These are the activations of a small network on made-up records, seen along a few directions, one row for each record.
Each row is followed by the record's values for the fields Z, U, E, J, G, Y, M.
The largest differences between rows may come from other fields.
In the rows, 500 means zero.
Random noise pushes rows far along 5 fixed directions. That doesn't count. These rows show it; they differ only by the noise:
[414 514 116 298 526 387 434 252 612 575 495 432 701 364 494 550 533]
[471 598 467 607 653 459 481 549 395 196 306 438 398 393 377 449 423]
[529 597 538 396 386 501 391 578 393 325 449 600 511 494 509 484 360]
[429 385 620 535 624 382 613 429 194 805 707 428 564 388 640 416 515]
[494 387 680 878 597 400 722 534 277 369 505 380 587 518 226 367 753]
[454 278 672 833 732 370 801 477 176 615 646 345 593 434 370 356 734]
[403 590 586 525 440 351 434 363 346 725 575 398 565 440 585 450 527]

[530 623 205 154 409 528 305 391 783 595 436 586 427 455 582 701 388] -> (Z z1; U u5; E e3; J j2; G g1; Y y2; M m1)
[559 528 482 355  87 432 373 188 653 960 608 528 785 665 537 714 742] -> (Z z1; U u2; E e3; J j3; G g3; Y y2; M m2)
[501 420 275 354 742 540 512 453 555 600 481 529 286 384 555 617 424] -> (Z z1; U u5; E e3; J j1; G g2; Y y2; M m1)
[611 563 590 680 390 464 516 402 553 654 433 242 766 532 414 430 698] -> (Z z1; U u2; E e2; J j3; G g5; Y y2; M m2)
[397 392 560 660 665 456 616 495 381 550 493 516 367 466 526 513 512] -> (Z z2; U u2; E e1; J j1; G g3; Y y1; M m2)
[503 508 400 299 410 624 358 555 695 615 573 652 501 398 669 488 311] -> (Z z1; U u4; E e1; J j1; G g3; Y y1; M m1)
[478 513 331 449 508 436 457 309 712 612 491 423 658 459 399 478 614] -> (Z z1; U u4; E e3; J j3; G g3; Y y2; M m1)
[378 650 706 664 213 368 351 367 591 719 501 377 520 582 559 445 577] -> (Z z2; U u2; E e2; J j1; G g6; Y y1; M m2)
[713 522 583 460 497 637 558 587 492 652 508 477 574 454 547 452 395] -> (Z z1; U u4; E e3; J j3; G g3; Y y2; M m1)
[445 554 473 373 406 483 368 533 466 346 530 580 527 616 514 443 449] -> (Z z2; U u3; E e1; J j3; G g5; Y y2; M m1)
[324 775 782 558 338 390 314 533 293 461 567 541 404 561 683 364 426] -> (Z z1; U u1; E e1; J j1; G g3; Y y1; M m1)
[588 301 409 513 450 432 758 346 463 787 613 399 726 594 299 684 820] -> (Z z2; U u1; E e3; J j1; G g2; Y y2; M m2)
[569 566 378 544 499 480 538 316 726 807 467 280 566 410 445 623 644] -> (Z z1; U u5; E e3; J j2; G g1; Y y2; M m1)
[449 346 379 458 764 353 677 291 275 837 539 303 594 333 614 475 531] -> (Z z2; U u2; E e1; J j1; G g3; Y y1; M m2)
[701 265 587 601 360 637 739 776 528 260 530 663 765 677 270 461 689] -> (Z z2; U u5; E e1; J j1; G g3; Y y1; M m2)
[404 238 400 305 702 479 663 437 398 595 691 641 578 494 610 568 546] -> (Z z2; U u5; E e3; J j3; G g3; Y y2; M m2)
[592 422 693 631 632 493 678 636 227 450 495 488 484 478 561 348 425] -> (Z z1; U u2; E e1; J j1; G g3; Y y1; M m2)
[497 502 483 352 379 601 379 684 651 388 565 665 460 476 579 436 242] -> (Z z2; U u1; E e2; J j1; G g6; Y y1; M m1)
[496 412 537 556 590 493 570 503 339 556 478 558 377 499 562 544 492] -> (Z z2; U u2; E e1; J j1; G g3; Y y1; M m2)
[499 570 319 160 340 470 448 272 450 660 569 590 578 582 644 688 441] -> (Z z2; U u2; E e3; J j1; G g2; Y y2; M m1)
[463 549 379 676 410 456 478 505 699 376 459 363 640 522 339 418 652] -> (Z z2; U u3; E e2; J j1; G g6; Y y1; M m1)
[453 299 412 267 543 436 543 458 483 712 706 582 684 429 684 417 505] -> (Z z1; U u5; E e1; J j1; G g3; Y y1; M m2)
[578 386 543 411 289 533 517 536 466 499 560 656 669 622 469 500 675] -> (Z z1; U u5; E e1; J j1; G g3; Y y1; M m2)
[537 401 312 447 549 620 574 639 647 287 510 639 610 494 439 386 473] -> (Z z2; U u4; E e1; J j1; G g3; Y y1; M m1)
[561 413 514 488 238 610 415 600 643 366 617 714 621 709 381 489 594] -> (Z z1; U u1; E e2; J j3; G g5; Y y2; M m1)
[627 179 302 137 544 694 625 580 551 652 785 651 717 337 700 463 381] -> (Z z1; U u4; E e2; J j1; G g6; Y y1; M m1)
[573 576 589 296 412 628 379 687 505 593 494 526 475 425 787 455 223] -> (Z z2; U u5; E e2; J j1; G g6; Y y1; M m2)
[442 340 394 770 855 481 719 415 455 568 515 296 397 402 337 589 667] -> (Z z2; U u1; E e2; J j2; G g4; Y y2; M m1)
[486 594 534 627 438 416 435 423 526 561 439 293 665 573 446 394 680] -> (Z z2; U u5; E e2; J j3; G g5; Y y2; M m2)
[483 636 570 343 527 555 404 678 264  90 296 646 376 534 580 446 300] -> (Z z2; U u5; E e1; J j1; G g3; Y y1; M m2)
[571 328 442 601 567 516 686 598 429 330 486 508 676 525 270 353 604] -> (Z z2; U u4; E e1; J j1; G g3; Y y1; M m1)
[470 457 553 195 549 417 517 327 228 897 708 589 379 454 850 728 344] -> (Z z1; U u3; E e3; J j2; G g1; Y y2; M m2)
[412 522 685 320 360 423 439 346 273 918 834 609 599 564 816 491 494] -> (Z z1; U u4; E e3; J j3; G g3; Y y2; M m1)
[660 406 429 384 384 594 501 598 607 458 582 561 657 551 422 487 505] -> (Z z1; U u1; E e1; J j3; G g5; Y y2; M m1)
[620 592 774 603 399 591 500 595 426 677 451 516 286 538 552 607 355] -> (Z z2; U u2; E e3; J j1; G g2; Y y2; M m1)
[371 492 976 512 191 492 316 637 386 900 902 691 389 576 906 368 352] -> (Z z1; U u3; E e2; J j1; G g6; Y y1; M m1)

Here are new rows. What are their fields?
[474 565 527 542 468 513 448 524 524 269 379 447 486 479 444 454 572] -> (Z z1; U u5; E e2; J j1; G g6; Y y1; M m2)
[417 657 315 224 320 429 321 311 521 656 492 461 710 447 602 509 464] -> (Z z2; U u4; E e1; J j1; G g3; Y y1; M m1)
[551 360 442 657 538 624 610 658 655 125 347 579 455 546 305 451 498] -> (Z z2; U u2; E e2; J j1; G g6; Y y1; M m2)
[438 656 726 555 371 435 417 450 378 511 481 501 497 592 460 493 533] -> (Z z2; U u4; E e3; J j3; G g3; Y y2; M m1)
[437 662 466 437 299 428 291 328 649 790 551 438 539 466 605 413 531] -> (Z z1; U u4; E e1; J j1; G g3; Y y1; M m1)
[214 723 616 495 425 374 237 405 517 685 468 514 254 480 757 544 388] -> (Z z2; U u5; E e1; J j1; G g3; Y y1; M m2)
[322 587 132 353 475 359 431 136 691 489 426 477 628 567 460 667 677] -> (Z z2; U u2; E e3; J j3; G g3; Y y2; M m2)
[440 505 708 621 642 452 566 577 147 311 429 480 419 482 530 404 525] -> (Z z1; U u5; E e1; J j1; G g3; Y y1; M m2)
[448 575 476 732 698 537 556 609 561 254 342 332 397 383 395 266 406] -> (Z z2; U u4; E e2; J j1; G g6; Y y1; M m1)
[545 421 454 593 852 572 625 572 371 356 366 510 108 409 416 638 449] -> (Z z1; U u5; E e3; J j1; G g2; Y y2; M m1)
[306 510 252 366 401 435 317 324 840 608 643 541 548 407 626 499 491] -> (Z z1; U u3; E e2; J j1; G g6; Y y1; M m1)
[314 777 495 472 434 366 248 340 498 840 502 379 361 402 723 461 402] -> (Z z2; U u1; E e1; J j1; G g3; Y y1; M m1)
[447 746 729 658 336 435 286 405 546 843 435 272 365 418 706 474 429] -> (Z z1; U u2; E e2; J j1; G g6; Y y1; M m2)
[529 344 384 363 654 511 661 453 253 412 575 601 589 523 439 614 527] -> (Z z2; U u1; E e3; J j3; G g3; Y y2; M m1)
[703 492 508 490 446 556 482 602 490 274 359 451 712 573 366 411 559] -> (Z z1; U u5; E e2; J j3; G g5; Y y2; M m2)
[561 278 594 342 480 556 643 636 256 345 635 708 695 567 541 434 566] -> (Z z1; U u5; E e1; J j1; G g3; Y y1; M m2)
[611 518 339  24 218 492 351 429 583 515 577 742 738 645 619 620 449] -> (Z z1; U u5; E e3; J j3; G g3; Y y2; M m2)
[396 664 712 660 452 493 374 509 543 613 475 503 299 530 520 510 422] -> (Z z2; U u4; E e3; J j3; G g3; Y y2; M m1)
